These are the activations of a small neural network, seen along a few directions. Each row is one input.
Each table varies a few parts of the input and shows all the possible inputs, shuffled.
Descriptions start from the smaller parts, as in this example, which fits no table here: ring(5) and (point or ring(9) or (values(2) and line(6))).
Shared parts are said once, and a part with two or three values counts as separate values.
In the rows, zero is written as 128.

Other details of the inputs vary at random and push rows far along two fixed directions, the same in every table; ignore that.

Rows:
x1: [125 170 111 124 126 138 118 130 110 138 130 113 140  96 123 104 136]
x2: [120 126 127 131 136 131 127 120 122 120 127 130 133 122 124 131 125]
x3: [122 183 115 129 111 138 111 126 115 144 121 106 135 100 125  99 133]
x4: [129 122 137 122 130 144 116 121 128 130 126 130 141 113 135 126 105]
x5: [105 195  93 143 114  91 115 127  94 115 109  95 109 134 115  95 165]
x6: [126 155 147 137 127 129 119 129 108 128 134 119 133 121 120 109 130]
x7: [127 133 140 130 128 146 122 125 126 141 127 126 139 116 133 121 116]
x8: [130 126 138 125 134 133 118 124 128 126 123 128 135 126 134 122 116]
x9: [131  99 114 131 123  83 150 134 156 107 117 140  90 186 131 159 155]
x10: [130  85 128 121 142 148 142 127 143 136 133 146 140 120 133 152 114]
x11: [146  87 118 123 111  86 147 139 161 105 133 145  92 182 134 164 142]
x12: [137  76 146 118 143 153 133 116 149 132 125 145 145 121 132 145 107]
x13: [119 130 119 132 136 124 131 126 122 124 125 130 128 129 126 131 131]
x14: [125 108 124 128 142 134 137 126 132 130 127 136 132 130 129 139 127]
x15: [131 101 112 129 116  82 147 131 157 103 121 140  90 181 127 162 149]
x16: [129 136 154 132 126 152 114 118 120 134 130 123 146 105 131 113 111]
x17: [137 109 113 127 108  82 140 138 152 103 129 137  89 179 132 154 145]
x18: [141  87 147 118 132 159 141 136 144 148 145 146 142 116 130 148 107]
x19: [128 134 142 128 133 133 113 119 120 121 125 124 137 121 131 115 116]
x20: [125 136 141 130 123 148 118 123 126 139 129 126 140 109 134 124 110]
x21: [130 104 109 130 121  84 148 135 153 109 117 139  90 184 129 157 154]
x22: [129 131 144 131 135 140 130 134 123 139 134 129 134 123 127 124 125]
x23: [125 139 137 134 141 131 122 126 109 120 138 125 138 119 127 116 128]
x24: [122 119 131 127 134 132 124 118 133 125 118 131 132 126 127 135 117]
x25: [140 104 117 131 123  90 150 142 140 106 143 141 100 171 130 151 155]
x26: [123 149 128 134 138 129 122 129 108 126 133 124 135 121 126 114 129]
x27: [132 125 107 120 127 133 135 138 125 142 131 123 129 119 128 121 138]
x28: [125 107 129 129 144 135 137 125 133 128 127 137 133 129 130 138 127]
x29: [131  94 131 125 138 134 138 122 139 123 133 142 134 129 127 146 122]
x30: [121 155 114 122 126 141 117 117 123 139 113 114 140 101 123 112 130]
x31: [135 106 148 125 132 155 130 127 140 144 131 136 142 116 140 134 111]
x32: [145 117  95 118 103  98 162 157 159 138 136 137  90 162 126 154 166]
x33: [107 222  95 147  93  79 108 131  95 118 110  86  96 143 116  85 168]
x34: [132 113 133 127 143 137 134 132 127 129 138 136 135 126 133 132 126]
x35: [131 119 135 125 138 143 128 127 121 127 143 135 142 112 128 129 116]
x36: [137 107 111 125 116  90 143 141 150 113 126 139  94 176 136 154 144]
x37: [111 161 141 137 138 128 105 107 106 116 113 113 138 117 119 103 122]
x38: [128 133 146 129 122 149 117 120 127 135 131 126 141 107 131 123 108]
x39: [120 131 134 134 140 133 123 117 115 119 126 125 139 118 123 120 127]
x40: [132 128 148 129 128 140 126 131 123 134 139 130 138 118 122 126 118]
x41: [132 121 135 126 123 141 129 130 136 140 130 133 132 122 136 134 117]
x42: [115 157 111 128 124 129 114 119 112 135 108 106 132 113 122 104 135]
x43: [121 151 125 135 132 123 121 130 109 119 135 123 131 123 126 119 129]
x44: [110 212  91 142  99  75 106 130  96 110 108  89  95 149 117  87 165]
x45: [134 107 126 123 139 136 138 136 131 131 140 140 134 125 133 139 123]
x46: [123 119 134 124 140 143 123 117 130 131 117 132 140 118 129 130 113]
x47: [129 133 136 128 130 138 131 137 123 140 134 130 132 122 126 127 123]
x48: [131 127 148 130 134 140 129 132 123 136 138 129 136 121 124 124 123]
x49: [119 130 136 132 146 139 123 116 116 124 127 126 143 112 123 120 122]
x50: [117 147 142 133 133 130 108 107 116 114 116 120 138 116 119 113 117]
x51: [116 180 113 143 114  74 114 130 111 100 115 110  96 166 124 111 154]
x52: [139  92 142 119 133 157 142 138 143 150 142 145 140 117 131 148 109]
x53: [114 183 148 144 124 132 101 115  97 124 123 106 138 109 125  92 123]
x54: [135 120 119 117 124 149 138 140 131 159 131 124 134 111 126 123 130]
x55: [141  94 152 121 126 158 129 125 145 142 137 140 147 111 136 141 101]
x56: [129 130 142 128 135 147 129 134 122 145 134 130 139 116 126 123 119]
x57: [144  83 149 115 136 155 126 123 144 132 133 142 147 117 139 137 101]
x58: [133 146 111 117 117 135 121 129 133 140 122 119 132 112 131 117 129]
x59: [140  99  83 119 112  94 164 147 162 126 128 140  93 166 130 164 169]
x60: [142  88 141 119 141 151 135 131 136 132 147 145 148 113 132 143 110]
Each input here is: ring(6) and (values(2) or ring(8)).
The inputs of x45 and x36 match in every part but the ring(6) part. If x1 is changed in the same way as x45 into x36, which row does it become? -> x58
Which other rows agree with x9 in the ring(6) part? List them by row number. -> x12, x15, x21, x24, x30, x37, x42, x46, x50
Which other rows does x58 become when the values(2) part takes its other values? List them by row number. -> x44
Which other rows does x59 become when the values(2) part takes its other values? List them by row number. -> x5
Which other rows does x49 become when the ring(6) part takes its other values? List them by row number. -> x19, x23, x37, x48, x53

Rows:
x61: [129 158 134 152  96  64 146 151 127 107 148 129  74 193 118 142 157]
x62: [129 123 121 123 111 109 113 115 140 113 106 119 115 145 132 124 126]
x63: [135  56 159 113 159 183 147 114 155 156 125 155 156 109 135 150  97]
x64: [150  62 165 121 150 163 159 142 151 153 154 157 142 126 132 159 119]
x65: [112 181 126 147  97  73 110 123 122 102 100 111  87 178 126 117 150]
x66: [114 169 128 129 137 132  83  92 105 102 103 108 153  96 128  91 108]
x67: [101 156  85 150 133  51 130 121 115  80 102 113  85 187 119 130 177]
x68: [112 170 132 141 153 138 105 122  76 117 136 111 156  97 121  90 126]
x69: [126  81 106 131 136  82 166 139 163 117 114 149  87 195 126 176 161]
x70: [167  37 150 102 145 179 138 133 162 138 160 161 168  98 148 160  88]
x71: [102 158 147 123 167 201  79  78  86 131 116 111 205  25 117  85  69]
x72: [135  59 160 121 135 164 148 121 167 151 124 154 138 131 135 166  99]
x73: [161  30 103 111 122 100 183 160 178 109 167 176  97 177 141 203 146]
x74: [155 103  90  93 110 188 158 163 151 203 147 129 149  74 138 131 128]
x75: [123 190 167 142 115 143  96 128  97 133 136 112 141 104 129  94 107]
x76: [111 191  73 116 108 159 116 125 115 179  98  90 143  70 119  86 143]
x77: [106 206 143 149 143 121 106 129  74 122 132 106 135 115 110  83 140]
x78: [135 174 114 140  87  54 123 148 120  91 136 113  73 183 130 117 162]
The inputs of x68 and x67 match in every part but one. If x73 is changed in the same way as x68 into x67, which row does it become? -> x71
What do these inputs look like to the network? -> values(2) and (point or ring(8))
Which other rows does x64 become when the values(2) part takes its other values? List them by row number. -> x63
